These are the activations of a small neural network, seen along a few directions. Each row is one input.
In each table, some parts of the input vary, and every possible input appears once, in random order.
Descriptions start from the smaller parts, as in this example, which fits no table here: one of 5 places around a ring, together with either a single point or one of 11 places around a ring or (one of 3 separate values, together with one of 4 places along a line).
Shared parts are said once, and a part with two or three values counts as separate values.
In the rows, zero is written as 128.

Other details of the inputs shift rows strongly along two fixed directions, in all tables alike. That doesn't count.

A family of inputs:
r1: [131 124  79  91 149 100 130 127 138 143  83 160  87 133  87 147]
r2: [124  93 138 176 145 155  75 132 141 146 168 120 185 135 144  93]
r3: [132 117 116  77 135 115 153 141 105 120  86 174  79  78 128 180]
r4: [166 168 111 150 113 176 139 108 120  45 127 102 101 142 141 165]
r5: [139 151  84  89 137  92 161 106 128  95  99 142  71 126  92 160]
r6: [130 146  85  75 155 110 156 145 128 106  78 132  72 119 113 164]
r7: [ 93  85 176 172 159 115  74 119 145 244 190 123 207 120 154  49]
r8: [140 161 129 127  79 170 129 132  81  57 128 133 139 118 161 156]
r9: [132 106 128  70 166 108 169 128 126 144  92 150  85 106 116 151]
r10: [127 123 140 185 117 130  89 120 133 141 173 105 183 166 127 101]
r11: [146 141  86 143 121 186 130 134  99  52 108  91 103 140 141 153]
r12: [152 146 163 149 107 176 157 122 123  86 138 100 139 148 167 142]
r13: [145 135 153 190 126 141  90 117 146 143 177 114 176 159 131 109]
r14: [135 160 150 163 101 175 111 121 120  82 146 136 152 126 147 143]
r15: [108 108 137  88 147  74 171 129 145 195 120 136 117 122  96 104]
r16: [109  92 153  90 164  81 139 131 135 189 119 160  94 105 121 115]
r17: [104 102 154 174 138 163  78 126 128 152 162 121 184 124 150 100]
r18: [148 138  89 135  85 182 117 133 115  57 116 101 119 151 127 160]
r19: [134 112 121  77 170  94 149 121 138 144  82 135  86 101 109 144]
r20: [104  99 169 166 121 149 115 148 119 161 155 100 155 145 170  77]
r21: [127 152 147  98 142  76 139 113 140 183 133 188 123  98 110 123]
r22: [124 129 133  77 139  75 184 118 133 147 104 151  97 127 107 137]
r23: [124 146 107  69 114 106 150 141 101 125 102 174 102  87 103 151]
r24: [115 115 105 101 143  73 126 135 150 171 131 172 127 111  72 105]
r25: [130 120 138 143 118 183 149 146 103  97 119  91 140 144 165 128]
r26: [ 97 119 146 173 105 152  92 133 126 148 167 112 186 131 133  87]
r27: [ 98  88 144 187 155 113  76 135 162 215 181 124 205 149 128  41]
r28: [142 114  98  93 168  99 119 130 124 138 100 170  97 110  82 164]
r29: [123 112 131 179 117 141  89 134 131 154 170  98 182 156 116  95]
r30: [139 128 129 145 116 178 131 142 111  81 108  74 134 139 163 126]
r31: [106 101 133 121 190  84 111 120 172 209 142 110 134 130 123  98]
r32: [112 119  98 108 157  69 141 111 154 185 128 127 103 126  75 102]
r33: [157 150 133 165 105 169 108 128 132  71 152 135 151 136 142 138]
r34: [138 128 146 187 122 140  88  98 172 159 173 104 168 171 138  96]
r35: [108 109 207 180 131 105 111 115 163 216 193 112 170 149 159  55]
r36: [159 162 128  81 135 101 173 113 138  95  81 142  72 110 112 169]
r37: [125 141 123  85 109  87 166 131 111 120  99 173  91  99 119 164]
r38: [139 133 131 140  96 171 136 136 115  76 120  66 136 137 151 128]
r39: [152 151 107 140  88 172 120 137 103  27 127 134 137 135 137 160]
r40: [128 152 132 101 168  64 146 111 180 178 130 137 103 131 106 126]
r41: [116 122 141  99 151  48 152 106 161 186 113 129 118 127 101  99]
r42: [135 147 139  92 125  82 165 123 134 149 110 184  88  93 117 161]
r43: [135 126  88  96 156  93 130 143 120 142  93 170  98 120  76 151]
r44: [153 130  94 140 130 196 122 120 103  44 112  92 102 130 149 171]
r45: [138 110  89  86 162 101 121 114 146 142  90 162  85 121  90 160]
r46: [123 124 105 106 141  62 125 101 164 175 121 156 111 146  82 119]
r47: [106 122 139 166 130 134 104 134 158 163 173  59 172 158 147  80]
r48: [141 161 114 131 105 160 138 129 121  49 123  84 121 150 156 161]
r49: [138 143 147 126  78 168 150 139  89  46 122 116 107 136 168 156]
r50: [103 108 157 170  93 141 116 140 122 163 165 101 176 126 158  94]
r51: [115 132 127 159 110 185 102 146 100  95 129 126 158 126 148 127]
r52: [102 109 145  88 132  69 154 139 135 187 125 151  98 112 104 102]
r53: [140 149 114 125  94 196 126 155  70  58 108 132 132 109 165 158]
r54: [121 120 138 156  97 175 125 155  95 106 127 114 147 121 175 132]
r55: [131 160 123 138  84 177 123 130  91  38 121 137 136 125 142 164]
Each input here is: one of 5 places along a line, together with one of 11 places around a ring.
The inputs of r32 and r44 match in every part but the place on the line of 5. If r26 is changed in the same way as r32 into r44, which row does it become? -> r17
The inputs of r49 and r52 match in every part but the place on the line of 5. If r48 is changed in the same way as r49 into r52, which row does it become? -> r47
Change only the place on the ring of 11 in r30. List by row number the other rows that result. -> r1, r6, r11, r20, r25, r27, r43, r51, r53, r54
Change only the place on the line of 5 in r12. List by row number the other rows that result. -> r9, r15, r22, r25
Change only the place on the ring of 11 in r34. List by row number the other rows that result. -> r4, r12, r13, r14, r21, r33, r35, r36, r40, r42

A family of inputs:
r56: [118 120 145 118 122 133 134 146 106 135 124 155 136 104 137 126]
r57: [137 149 118 115 102 137 149 133 113  86 113 128 108 129 129 151]
r58: [113 114 155 142 114 143 116 138 109 146 143 138 151 111 155 116]
r59: [114 117 138 143 126 125 127 134 134 154 142 106 148 143 133  96]
r60: [150 140 106 124 113 141 128 124 120  80 117 139 112 135 111 158]
r61: [131 121 139 121 133 125 141 122 131 132 122 116 112 127 140 133]
r62: [146 128 101 120 122 148 129 133 116  81 108 132 113 135 112 155]
r63: [114 124 129 145 137 125 107 120 140 153 146 106 150 130 135 106]
r64: [127 133 116 115 112 132 142 133 115 108 113 122 105 126 131 144]
r65: [124 120 128 154 143 129 102 120 145 155 147 114 143 141 133 111]
r66: [145 128 100 122 117 146 123 126 116  84 112 132 106 132 117 160]
r67: [133 121 140 119 138 128 147 129 131 128 120 117 119 130 135 128]
r68: [113 121 165 145 115 127 118 134 121 158 153 147 162 116 146 104]
r69: [134 136 131 155 133 135 109 120 143 132 147 120 145 144 131 118]
r70: [140 157 110 115 118 141 134 126 120  81 115 128 117 119 125 155]
r71: [120 126 130  57 174  21 174 110 164 206  98 186  74 103  73 127]
r72: [131 124 125 151 142 141 110 129 139 134 139 113 146 144 131 115]
r73: [117 124 129 143 142 127 112 127 140 149 144 106 157 133 129 100]
The inputs of r61 and r71 match in every part but one. If r58 is changed in the same way as r61 into r71, which row does it become? -> r68
What do these inputs look like to the network? -> one of 3 separate values, together with either a single point or one of 5 places along a line
Change only the choice among 3 separate values in r70. List by row number the other rows that result. -> r63, r73
